These are the activations of a small network on made-up records, seen along a few directions, one row for each record.
Each row is followed by the record's values for the fields Puz, Kaziv, Ruk, Filer.
Other fields move the rows too, some of them a lot.
(in the rows, 500 means zero)
Strong random noise was added to every row along 16 fixed directions; ignore it. To show where, here is one row again and again, with new noise each time:
[418 387 553 524 519 467 423 483 473 369 681 617 629 503 527 378 543 421
 454 506 611 346 538 530 529 261 584 664]
[652 521 573 477 557 461 513 506 519 538 709 429 598 377 570 516 364 514
 619 530 424 582 441 504 486 600 411 506]
[303 544 461 422 557 528 457 604 549 518 456 604 604 763 277 440 512 474
 546 451 548 490 402 539 638 500 605 461]
[413 512 595 435 659 612 712 698 509 209 546 542 416 567 550 479 543 627
 437 385 469 569 362 581 695 411 757 586]
[494 341 422 379 546 581 478 521 532 405 570 434 555 514 663 494 457 593
 596 526 448 510 439 511 552 590 547 518]
[592 518 656 508 569 499 468 423 427 653 482 419 509 586 401 676 503 533
 199 440 585 629 577 603 389 556 659 669]
[425 513 550 456 575 522 576 603 424 443 507 496 490 461 516 440 512 652
 288 425 668 542 533 440 501 460 596 428]
[547 429 675 399 696 500 642 442 360 589 618 469 715 585 483 460 415 426
 609 560 603 486 419 422 587 502 444 513]
[560 583 422 340 396 701 710 518 498 479 513 382 612 497 355 357 521 608
 685 488 520 391 447 269 482 438 403 472]
[568 653 339 478 474 542 367 500 487 479 620 403 481 500 316 692 359 393
 428 443 440 407 521 540 567 462 615 471]
[514 496 481 504 532 483 393 530 561 543 498 422 529 608 273 592 359 361
 548 478 364 527 472 648 559 557 550 482]
[552 310 286 518 456 509 354 293 510 537 514 269 500 560 545 449 352 457
 532 543 344 500 435 407 673 584 342 451]
[532 463 677 557 500 515 812 496 409 350 304 478 457 444 404 465 549 387
 573 519 472 590 502 456 523 348 425 559]
[552 375 383 513 552 411 452 459 302 465 266 399 386 454 505 722 459 276
 506 547 394 655 452 472 534 531 493 353]
[329 511 647 564 626 482 662 520 619 470 497 558 555 637 422 329 357 528
 544 484 550 529 484 552 758 569 397 422]
[626 682 569 584 624 343 506 549 682 531 616 561 475 463 411 511 412 436
 449 415 385 490 393 598 504 368 505 648]
[544 743 339 607 300 476 465 436 522 526 435 645 399 364 342 495 572 323
 665 402 561 309 634 426 321 497 408 410]
[383 570 304 436 543 488 567 564 589 444 470 444 555 457 481 411 331 603
 463 545 551 430 455 302 700 400 333 258]

[490 643 504 561 426 450 678 376 314 284 517 595 357 429 598 388 524 329
 546 451 584 447 515 369 698 366 415 635]
{Puz: h1, Kaziv: v2, Ruk: w2, Filer: y1}
[561 461 525 571 403 540 656 480 693 416 275 519 490 342 557 705 544 542
 574 668 356 607 562 523 389 434 364 568]
{Puz: h2, Kaziv: v2, Ruk: w1, Filer: y2}
[492 444 422 595 651 353 213 516 566 716 583 579 458 479 686 593 484 572
 409 481 492 543 448 568 418 726 548 289]
{Puz: h1, Kaziv: v2, Ruk: w1, Filer: y1}
[450 526 494 356 585 688 763 618 690 433 506 488 680 510 531 516 497 716
 656 619 512 374 424 385 528 408 454 437]
{Puz: h2, Kaziv: v2, Ruk: w1, Filer: y1}
[595 530 370 577 430 553 551 517 464 466 404 478 218 391 510 399 600 499
 593 328 388 465 430 390 475 564 475 278]
{Puz: h1, Kaziv: v1, Ruk: w1, Filer: y2}
[463 293 587 546 509 523 483 498 479 434 481 328 389 524 630 304 518 689
 261 422 502 647 482 536 528 517 549 517]
{Puz: h1, Kaziv: v2, Ruk: w1, Filer: y1}
[477 372 355 531 524 619 318 515 769 442 638 507 442 562 513 513 413 553
 541 398 385 252 578 727 506 628 663 512]
{Puz: h2, Kaziv: v1, Ruk: w2, Filer: y2}
[377 522 443 479 410 400 495 706 632 403 397 568 464 339 564 272 523 637
 521 490 535 504 563 480 366 424 410 431]
{Puz: h1, Kaziv: v2, Ruk: w2, Filer: y1}
[482 648 340 328 440 518 484 529 460 597 381 570 494 551 537 509 572 573
 593 468 605 567 434 349 448 656 465 394]
{Puz: h2, Kaziv: v1, Ruk: w1, Filer: y2}
[565 409 437 478 417 575 436 493 374 515 610 305 459 459 569 353 574 736
 310 424 467 668 411 353 492 554 528 508]
{Puz: h1, Kaziv: v2, Ruk: w2, Filer: y1}
[477 605 422 478 528 455 303 455 730 753 632 474 678 649 323 554 291 534
 436 514 531 372 550 596 517 582 446 496]
{Puz: h1, Kaziv: v1, Ruk: w2, Filer: y1}
[408 598 448 688 350 446 331 493 624 361 699 509 437 428 536 421 380 524
 450 476 423 590 550 595 653 561 433 463]
{Puz: h2, Kaziv: v2, Ruk: w1, Filer: y1}
[361 720 397 488 466 441 531 542 613 488 235 627 402 664 490 715 535 550
 441 527 444 818 388 548 667 621 494 518]
{Puz: h2, Kaziv: v1, Ruk: w2, Filer: y1}
[532 522 509 476 628 493 573 492 525 683 455 507 639 551 356 563 511 523
 433 579 502 451 422 359 517 369 443 458]
{Puz: h2, Kaziv: v2, Ruk: w2, Filer: y2}
[565 341 640 462 505 515 524 521 413 603 457 453 449 509 554 300 614 627
 469 399 517 601 483 488 340 617 535 556]
{Puz: h1, Kaziv: v2, Ruk: w2, Filer: y2}
[681 297 534 613 488 453 529 392 377 474 441 336 424 151 583 553 409 355
 507 586 463 356 753 472 290 444 365 407]
{Puz: h2, Kaziv: v2, Ruk: w2, Filer: y2}
[580 545 230 419 416 438 414 500 747 520 448 519 457 387 709 558 507 692
 510 563 311 579 370 395 501 498 366 579]
{Puz: h1, Kaziv: v1, Ruk: w2, Filer: y2}
[538 584 607 492 301 390 366 593 621 563 687 518 612 343 550 262 512 698
 431 512 542 647 548 515 305 475 376 626]
{Puz: h1, Kaziv: v1, Ruk: w1, Filer: y1}
[461 599 713 592 461 593 689 524 457 523 455 547 499 531 245 438 488 378
 676 426 622 416 678 604 428 623 486 367]
{Puz: h2, Kaziv: v1, Ruk: w2, Filer: y1}
[403 434 589 457 516 678 643 538 482 592 483 548 518 593 454 258 546 631
 668 397 665 362 591 453 461 739 480 285]
{Puz: h1, Kaziv: v2, Ruk: w2, Filer: y2}
[422 659 434 529 586 441 589 465 420 540 425 573 487 510 460 559 450 413
 447 515 644 424 517 368 632 465 422 311]
{Puz: h2, Kaziv: v1, Ruk: w2, Filer: y1}
[337 764 539 520 326 428 648 454 524 350 386 567 465 569 505 368 441 483
 593 539 520 711 544 496 731 592 317 668]
{Puz: h2, Kaziv: v2, Ruk: w2, Filer: y1}
[518 615 483 404 431 555 560 633 619 488 470 436 473 363 440 520 374 634
 501 466 516 495 655 558 386 646 487 428]
{Puz: h2, Kaziv: v1, Ruk: w2, Filer: y1}
[423 519 469 682 533 488 605 349 408 440 391 618 381 510 536 625 505 323
 563 534 522 467 541 470 696 565 428 364]
{Puz: h1, Kaziv: v2, Ruk: w2, Filer: y1}
[441 575 410 494 511 515 520 545 540 449 473 650 423 465 571 499 511 474
 624 412 590 386 538 518 477 629 529 371]
{Puz: h2, Kaziv: v1, Ruk: w2, Filer: y1}
[582 591 470 578 263 338 321 603 552 575 429 562 282 351 375 362 439 380
 737 328 331 711 546 651 330 853 373 373]
{Puz: h1, Kaziv: v1, Ruk: w2, Filer: y2}
[516 726 436 576 574 431 428 553 610 497 689 570 410 493 600 555 508 615
 323 426 424 559 346 501 654 448 592 540]
{Puz: h1, Kaziv: v1, Ruk: w1, Filer: y1}
[477 575 491 476 590 353 632 428 421 445 335 496 383 481 673 403 434 421
 520 501 582 522 497 416 586 503 371 511]
{Puz: h2, Kaziv: v2, Ruk: w1, Filer: y1}
[352 391 466 357 692 606 602 560 569 437 430 497 580 757 409 479 481 553
 495 489 529 370 400 529 663 422 637 523]
{Puz: h2, Kaziv: v1, Ruk: w2, Filer: y1}
[445 524 600 484 473 668 495 353 329 592 515 525 538 716 493 666 624 530
 355 503 699 536 572 513 546 590 676 543]
{Puz: h1, Kaziv: v1, Ruk: w1, Filer: y1}
[489 317 622 618 527 452 525 460 370 421 564 541 438 476 603 206 572 369
 626 437 521 464 444 464 544 455 421 420]
{Puz: h2, Kaziv: v2, Ruk: w1, Filer: y1}
[430 468 533 334 553 480 414 582 481 418 745 584 650 602 616 393 489 529
 579 533 515 529 349 535 632 432 596 684]
{Puz: h1, Kaziv: v2, Ruk: w1, Filer: y1}
[473 629 560 516 455 616 647 554 575 481 515 499 514 491 468 537 488 671
 493 474 548 620 519 493 511 643 486 421]
{Puz: h2, Kaziv: v1, Ruk: w2, Filer: y1}
[369 441 463 515 366 537 514 546 458 381 521 485 619 500 305 270 549 467
 567 544 503 407 527 397 555 306 441 521]
{Puz: h2, Kaziv: v2, Ruk: w2, Filer: y1}

Here are new rows. What are their fields?
[431 428 437 501 329 705 547 401 478 450 524 486 504 641 586 295 733 663
 615 476 490 551 385 341 577 553 477 523]
{Puz: h2, Kaziv: v1, Ruk: w1, Filer: y1}
[609 462 451 545 432 591 379 270 454 772 497 382 447 629 454 513 616 636
 224 399 541 504 530 406 429 596 551 583]
{Puz: h1, Kaziv: v1, Ruk: w2, Filer: y2}
[643 590 582 536 537 508 585 432 461 494 422 292 261 452 499 667 299 454
 312 408 456 556 622 643 539 626 527 491]
{Puz: h1, Kaziv: v2, Ruk: w1, Filer: y1}
[455 403 612 553 463 581 614 367 388 558 330 448 359 672 466 360 609 573
 370 359 592 630 530 500 534 682 545 556]
{Puz: h1, Kaziv: v1, Ruk: w2, Filer: y1}
[512 475 377 612 576 573 515 328 319 565 501 548 411 529 528 515 664 435
 345 468 604 274 443 224 630 291 518 305]
{Puz: h2, Kaziv: v1, Ruk: w1, Filer: y2}
[589 492 549 425 509 634 598 529 348 379 428 338 355 574 284 535 449 276
 597 353 469 340 575 658 439 507 712 564]
{Puz: h1, Kaziv: v2, Ruk: w1, Filer: y1}
[372 383 408 494 344 584 499 471 459 445 464 433 522 545 646 317 597 684
 553 577 440 691 385 305 673 561 347 406]
{Puz: h1, Kaziv: v2, Ruk: w1, Filer: y1}
[613 222 459 537 545 572 433 361 520 448 525 419 491 506 741 760 498 479
 555 631 255 592 412 585 585 557 538 605]
{Puz: h1, Kaziv: v2, Ruk: w2, Filer: y2}
[423 672 443 464 464 535 447 588 504 539 477 658 495 591 299 501 605 416
 502 408 647 284 536 505 415 366 639 436]
{Puz: h1, Kaziv: v1, Ruk: w1, Filer: y1}
[558 357 543 485 473 537 652 535 575 423 379 441 491 323 593 506 486 602
 497 550 521 495 623 497 317 479 431 492]
{Puz: h2, Kaziv: v1, Ruk: w2, Filer: y1}
[416 466 659 605 367 418 399 437 449 566 498 582 557 529 455 490 473 445
 488 519 576 730 637 629 487 700 435 541]
{Puz: h1, Kaziv: v1, Ruk: w2, Filer: y2}
[453 578 720 611 536 567 571 384 488 717 487 585 589 732 311 576 640 556
 344 485 586 616 510 544 517 608 575 658]
{Puz: h2, Kaziv: v2, Ruk: w2, Filer: y1}
[550 262 755 577 612 506 582 393 474 472 503 392 528 641 418 325 565 413
 363 479 486 360 543 613 478 236 614 810]
{Puz: h2, Kaziv: v1, Ruk: w1, Filer: y1}
[466 296 601 508 508 608 492 497 302 556 381 444 589 655 349 607 656 408
 543 561 494 632 453 513 446 554 609 409]
{Puz: h2, Kaziv: v1, Ruk: w1, Filer: y1}
[377 287 573 497 401 362 388 556 437 475 476 566 770 442 411 447 392 258
 756 740 471 583 546 530 518 400 285 403]
{Puz: h1, Kaziv: v2, Ruk: w2, Filer: y2}
[343 520 566 549 417 409 630 519 466 474 266 693 569 520 502 446 633 442
 680 644 489 710 434 409 572 481 313 485]
{Puz: h1, Kaziv: v2, Ruk: w2, Filer: y1}
[471 698 478 506 488 660 592 488 464 399 763 488 541 517 507 538 411 531
 669 491 483 489 432 460 751 636 493 393]
{Puz: h2, Kaziv: v2, Ruk: w1, Filer: y1}
